These are the activations of a small neural network, seen along a few directions. Each row is one input.
Each table varies a few parts of the input and shows all the possible inputs, shuffled.
A made-up example of a description, with smaller parts first: ring(5) and (point or ring(11) or (values(2) and line(6))).
Shared parts are said once, and a part with two or three values counts as separate values.

Other details of the inputs shift rows strongly along two fixed directions, in all tables alike. That doesn't count.
To show where, the next rows are all for the same input, with only those details redrawn:
[ 16 -14  22 -26   7  14  38  25   5 -25 -12 -40  18  47  16]
[ 68  -5   2 -18  31   2  32  45  66 -28  -9 -60   3  51   4]
[  62   23  -52   -6   43  -49 -101   21   62   39    7   25   -7   17
  -80]
[ 13  -3   2 -21  12  -4 -13  17   3   1  -5  -7  15  34 -16]
[-30 -22  41 -31 -15  28  50   9 -48 -25 -15 -26  31  44  31]
[ 15  -2   0 -21  11  -6 -16  18   7   2  -5  -4  14  34 -16]
[-49  -9  12 -28 -11   0 -37  -9 -68  20  -4  37  29  21 -22]
[-51  -8  12 -28 -13   0 -38 -10 -68  21  -5  40  29  20 -21]

A family of inputs:
R1: [ 68  31 -11   8  -3 -18 -20  25  72  19  35  -7 -25  -3 -12]
R2: [  4   6  51 -14 -43  -4  47  32  18  -8   9 -38   6  31  41]
R3: [-51  -9  19  18 -23  40  83 -16 -41 -39  -1 -44   3  20  41]
R4: [-44  -7  20  16 -27  33  80  -7 -38 -39 -32 -28  18  -8  39]
R5: [-39 -18  18  -4  10 -15 -34 -31 -49  22   2  59  30 -43  27]
R6: [ 19 -27  30  -4  28   4  45   2  21 -27   8 -25  14  -3  73]
R7: [ 14  26 -18  12 -29 -27 -58  -1  14  42   7  41 -19 -42 -37]
R8: [ 54 -19  -1  12  40  -9  41  13  85 -33   0 -53 -26  -3  50]
R9: [ 21   8  39  -7 -36  19  58  19   9 -12   9 -27   5  -2  42]
R10: [  62   23  -52   -5   42  -49 -100   20   62   39    7   26   -7   16
  -79]
R11: [-19   0 -19 -14  13  14 -48 -23 -46  22  19  41   1   3 -42]
R12: [-48  -8  -8 -13  -5  25 -26 -23 -65  15   0  34  -6  -6 -35]
R13: [-50  11  11   5 -61   0 -26 -17 -53  30   6  42 -13 -33 -11]
R14: [ -6   5  -8  30  -7  22  69  -5  16 -40  -2 -62 -22  19  20]
R15: [  5   2   1  25  -3  22  74   9  13 -38 -18 -45   7   2  26]
R16: [ -5   5 -11  29 -11  16  63   2  20 -43 -26 -51 -17  -3  16]
R17: [-38  -3  -7 -14  -7  16 -25 -19 -62  15 -20  46  10 -24 -31]
R18: [-59 -23  28 -12   3 -36 -43 -16 -46  27   3  47  31 -10  31]
R19: [-43   3  29   1 -60  17  20 -11 -45   7  14   7 -17  -7  18]
R20: [-44   6  34  -2 -62  22  24 -16 -48   9  25   6 -16   3  23]
R21: [ 67  27 -14  12  -8 -20 -17  27  70  18   8  -3 -19 -24 -16]
R22: [ 11 -17   3   3  35 -17 -10 -14  23   1  23   5  -2 -11  38]
R23: [ 33   1 -10 -15  21  13  -2   4  -1  -4  -3   9  11   0 -19]
R24: [ 26  32 -65  41  25 -32 -61  -7  47  24  13  21 -20 -17 -64]
R25: [-41 -28  36  -5   2   3  17 -21 -48  -8 -15  25  31 -38  56]
R26: [-19  26 -55  38   0 -22 -48 -24   7  15   2  18 -32 -21 -55]
R27: [-45  -6  -9 -12  -8  20 -25 -19 -64  15 -15  38   0 -19 -36]
R28: [-56   3   0  21 -32  18  37 -21 -48 -20 -31  -1   6 -22   7]
R29: [-55 -22   8   4  -1 -13 -32 -34 -44  15  -8  48   6 -48  17]
R30: [-17  10 -11  25  -7 -22   9  13  19  -5 -13 -25   4  22  -9]
R31: [ 70   1 -16  -4  39  25  39  24  65 -30   6 -63 -28  34  -4]
R32: [ 55  18 -49  -2  38 -18 -67   7  34  26  -6  36  -6 -22 -69]
R33: [ 64  30 -14  13  -3 -16 -18  20  75  19  40 -12 -38   7 -13]
R34: [ 28 -12  10 -19  17  36  49  11  -1 -32   2 -31  10  27  16]
R35: [-25 -14  -2   7  13 -26 -50 -28 -18  23  -9  56   9 -53   4]
R36: [ 62 -17   1   8  46  -8  39  12  89 -29  11 -54 -23   8  53]
Changing only one part turns R16 into R27. The same change can be made to R26. Which row results?
> R12
What do these inputs look like to the network?
> values(4) and (point or ring(8))
Change only the ring(8) part in R20. List by row number the other rows that result.
> R1, R7, R9, R13, R19, R21, R33
Change only the values(4) part in R25. List by row number the other rows that result.
> R4, R21, R32
Which other rows agree with R18 in the values(4) part? List them by row number.
> R5, R6, R8, R22, R25, R29, R35, R36

A family of inputs:
R37: [ 10   3 -19  20  14  -1  13   3  26 -14 -13 -24 -10   2  -9]
R38: [-48 -11  -2  -8   2 -23 -70 -23 -40  39  16  58   5 -15 -14]
R39: [ 10   7 -11   8   3   4  11   4  17  -7   7 -24 -12  16  -9]
R40: [ 10   3  -7   9   6 -13  11   7  25 -12 -13 -12   1  -4   4]
R41: [ 24   9  -7   4  -5   5  14   7  27  -7  16 -23 -20  15  -3]
R42: [ 23   9 -19  17  -2   6  13   3  31  -9   3 -17 -26  -6  -8]
R43: [  2  -3 -19 -18  20  -5 -54  -1 -30  23   2  41  26  10 -45]
R44: [ 35  -9   4   1  25 -10   5   4  35  -5   6  -8  -5  -4  21]
R45: [ 11   1 -12  13  20  -1  14  -1  20 -19 -10 -17  -2  -5   5]
R46: [ 45  -5  -4   3  29  -1  13   3  43 -11  -2 -13  -6 -18  20]
R47: [-55   7  -8  -5 -14 -25 -73 -27 -54  42   7  68  18 -10 -32]
R48: [-50   8  -1  -5 -20 -26 -73 -18 -49  48   8  63  15  -8 -32]
R49: [ 35   9  -4  10  -3  -9  12  19  42  -3  -6 -18  -7 -10   0]
R50: [ 13 -13   7  -2  20  -7   2   4  22  -3   7  -8  -2  -1  22]
R51: [  7   5 -19  19   1   9  16  -1  18 -12  -7 -20 -17  -3 -11]
R52: [ -89  -35   71  -23  -37   55  108  -17 -100  -51  -14  -33   40   28
   87]
R53: [ 38  -8   0 -30  17  -1  -5  21  19 -14 -17 -21   4  32 -13]
R54: [ 39  13   2   1  -2  -4   7  18  42  -3  11 -19 -12   3   4]
R55: [ 19   1   1 -29  17  22   3  19  -3   0  -3  -5   5  24 -26]
R56: [-51   8 -21   5  -5 -18 -64 -26 -47  35   5  49   7  -5 -43]
R57: [ 40   9   5   1  -3  -8   7  24  45   0   5 -21  -3  12   2]
R58: [ 45  14  -4   6   0  -1  12  15  43  -6  15 -26 -20  10   0]
R59: [ -98  -35   80  -15  -60   49  114  -10 -109  -43  -28  -29   38   10
   87]
R60: [ 25  10  -7  13  -7   8  20   6  24  -9   1 -17 -19  -9   2]
R61: [-57  12  -8   4 -34  -7 -59 -32 -65  42   5  73   2 -45 -30]
R62: [ 19  -9   3   1  18  -2   6  -3  19  -4   1   0  -1 -18  20]
What do these inputs look like to the network?
> values(3) or line(5) or (values(2) and ring(9))
Which of the alternatives is R43?
> values(3)

A family of inputs:
R63: [-33   6   3 -18 -20  -6 -59 -15 -53  37  11  55   8  -6 -34]
R64: [ -6 -15   9  -4  16  21  34  -4  -9 -22  -4 -20   4   9  22]
R65: [-47   8  -6 -13 -18 -12 -62 -10 -57  37   3  55  20   4 -45]
R66: [-19  -1  13  -8 -12  -4 -16  -9 -22  16  17  22   0  -5   8]
R67: [ 48  -9   0   6  27   7  47  19  58 -32 -13 -46 -10  -4  30]
R68: [ -4  -4  19  10  -8 -10  25   6  12 -10  -4 -15   7  -1  34]
R69: [-33 -12  42 -25 -32  22  37   3 -47 -14  -5 -12  21  28  29]
R70: [  2   4 -29   9  26 -22 -45  -4  15  15   4  13  -2   8 -32]
R71: [ -8  -1   2 -10  -5  -7 -12   6 -11   4  -2   1  11  21 -11]
R72: [ 54   7 -33  18  41 -31 -19  17  77  -3   1 -22 -14   7 -15]
R73: [ -8 -11  18 -20  -6  35  35   4 -36 -16 -11  -6  16  12   9]
R74: [-29  20 -16  15 -33  12   2 -10 -28   3   0   5 -18  -2 -34]
R75: [ 53  -2  18  -1   2   2  44  29  58 -19   1 -46 -13   6  34]
R76: [-30 -24  29 -14  -5  35  45 -13 -46 -19  -2 -10  12   6  35]
R77: [ 17 -16  10  -1  12  17  38   1  10 -23   0 -23  -2   0  34]
R78: [-53  -6  -5   1  -4 -10 -43 -28 -50  23 -11  51  11 -30 -17]
R79: [ -9  -7  12  13   2  -8  27  -1   7 -17 -11 -16  11  -4  32]
R80: [ -7 -12   2  -3  21   9  23  -2  -2 -20  -7 -21   4  14  14]
R81: [-41 -19  28   1  -8  16  47 -15 -36 -23 -16 -10  18 -10  49]
R82: [  2 -13  13   4   4   2  39  10  14 -24 -16 -32   6   6  30]
R83: [-32   4  -4 -16 -15  -3 -60 -22 -57  34  11  60   9 -12 -35]
R84: [-43  -2 -12 -10   0   0 -51 -27 -61  23  -4  56  13 -16 -35]
R85: [ 48  13 -40   1  38 -18 -39  16  46   9 -10  -1  -5   8 -50]
R86: [  7  -9   8  -8   9   7  36  12   6 -29 -14 -36  11  29  15]
R87: [  8  38 -46  23 -17  -8 -41  -1   8  26   1  19 -25  -7 -74]
R88: [ 65  14 -34   5  33 -22 -49  11  64  20  22   4 -24   1 -35]
R89: [-20 -17  13   0   9  18  27 -11 -21 -18  -4  -4   6  -5  28]
R90: [ 44  13 -32  11  31 -34 -46  15  62  15  12  -6 -14  17 -32]
R91: [-39 -16  41 -14 -28  15  40  -6 -38 -12   4  -9  14  16  46]
R92: [ 77   3 -19  -6  34   3  14  24  66 -20  -2 -35 -14  15  -7]
R93: [-24  -6  38 -28 -29  31  35   7 -46  -7  -2  -5  20  21  17]
R94: [ 12  -3  14 -11  -2   9  15   5  10  -2  13 -15  -5  18  15]
R95: [ 61  35 -48  41   3 -19 -10  15  88   0   2 -27 -46 -20 -35]
R96: [ -1  -6   7 -10   3  11  27  14  -7 -18 -17 -24  18  29  -1]
R97: [-21   5  10 -20 -21   1 -23   4 -35  20   2  21  17  14 -21]
R98: [ 10 -11   5  -8  15  14  37   9   3 -30 -19 -35   8  22  14]
R99: [-14  -3   2   3  -1 -14 -12  -2  -3   6   5   5   5   7   6]
R100: [ 14  17 -14  12   1 -38 -57   0  26  33  15  31  -9 -21 -16]
R101: [ 33  19 -31  -6  11 -16 -71   7  12  38  11  38  -4  -7 -62]
R102: [ -2  34 -38  41 -19 -22 -39 -14  22  23   9  22 -29 -40 -38]
R103: [-50   0   2   1 -18 -20 -48 -17 -44  31   0  49  11 -19 -14]
R104: [ 57  -1  14   8  11  -1  46  19  63 -23   4 -41 -12  -6  42]
R105: [  5  -7   4 -12  12  23  29  10  -9 -18 -14 -15  11  11   0]
R106: [-17  -6  36  -6 -25   7  33  -2 -17  -3   6  -2   7 -11  43]
R107: [-18  10  -3  20 -28  26  48  -5  -6 -19   2 -34 -21  10   3]
R108: [-38   1  -6  -5 -10 -14 -67 -29 -49  42  21  66   2 -29 -21]
R109: [-40 -15  39 -18 -25  21  38  -3 -43 -11   5 -14  14  27  37]
R110: [-35   5   5  21 -37  26  48 -12 -24 -19   1 -23 -16  -3  16]
R111: [ 64  15 -27   9  23 -29 -42  14  70  20  12   8 -24 -23 -24]
R112: [ 13  -6  26  -5 -11   1  34  17  18 -12  -2 -27   0   8  34]
R113: [-50  -4  -6   7  -4 -11 -43 -36 -50  24   0  61  12 -46  -6]
R114: [ 76  12 -31  20  37 -25 -18  13  89   1   7  -7 -22 -26  -6]
R115: [ 16 -10   9   0   5  13  29   3  10 -15  -7 -11  -3 -15  24]
R116: [-14  -8  -8   3  17  -4  -7 -11  -7  -3  -4   6   4  -4   3]
Changing only one part turns R99 into R71. The same change can be made to R77. Which row results?
> R92
Changing only one part turns R89 into R64. The same change can be made to R72. Which row results?
> R70
What do these inputs look like to the network?
> line(6) and (point or ring(8))
Change only the ring(8) part in R114. List by row number the other rows that result.
> R68, R79, R81, R100, R104, R106, R113
Which other rows agree with R97 in the line(6) part? List them by row number.
> R65, R73, R85, R87, R93, R96, R101, R105

A family of inputs:
R117: [ -1   9  -2  33 -18   3  38  -2  26 -11   2 -24 -24 -23  22]
R118: [ 21   1 -11 -11  23 -27 -51   7  23  21  -1  22   5  -3 -23]
R119: [  3   0   7  29 -17  17  67  -5  20 -33  -8 -40 -17 -24  42]
R120: [  5  -6  -3  -2  21   2  16  10   4 -17 -13 -20  15  21   2]
R121: [ 21   0  17 -11  -7  16  48  24  15 -25  -8 -44   7  33  14]
R122: [ 49  20 -32  -3  11 -26 -60  16  44  25  10  10 -19  10 -56]
R123: [ 40   3 -35   0  36 -22 -45  10  45   7   1   0 -14  12 -38]
R124: [ 40  10 -31  -4  36 -32 -71   4  34  35  10  39   2 -10 -42]
R125: [ 37  31 -59  45  15 -37 -61 -16  55  22   2  31 -38 -57 -44]
R126: [ -86   -2  -11  -15  -10   -1  -88  -49 -107   51   10   92   16  -21
  -53]
R127: [ 11 -14  11  -9  16  13  47  14  16 -34 -17 -46   8  32  24]
R128: [ 40  18 -22  -8  10  -7 -33  16  32  14  14   4 -15  10 -37]
R129: [ 44   9 -29  -9  36 -26 -73   7  37  34  15  36  -9 -12 -42]
R130: [ 11 -14  10  -5  18  25  54  11   5 -32  -8 -41  13  31  24]
R131: [ 31 -22  26 -20  13  12  40  22  22 -25  -7 -38   7  22  38]
R132: [  3   2   5  31 -18  13  64   2  26 -30  -3 -42 -20 -19  41]
R133: [ 21  -1  20 -15 -10  15  51  24  15 -25 -11 -46   3  36  17]
R134: [-108  -25   65   -9  -59   16   32  -42 -110    1   13   33   28  -14
   73]
R135: [ -80    9    1  -13  -38    1  -72  -37 -107   51   11   85   23  -12
  -50]
R136: [ -5   3  16  28 -25  16  71   6  25 -24   0 -46 -23 -12  43]
R137: [ -98  -31   58  -32  -33   28   28  -23 -121   -3  -14   33   50   -1
   43]
What do these inputs look like to the network?
> point or line(5) or (values(3) and ring(5))
Change only the values(3) part in R135. List by row number the other rows that result.
> R124, R130
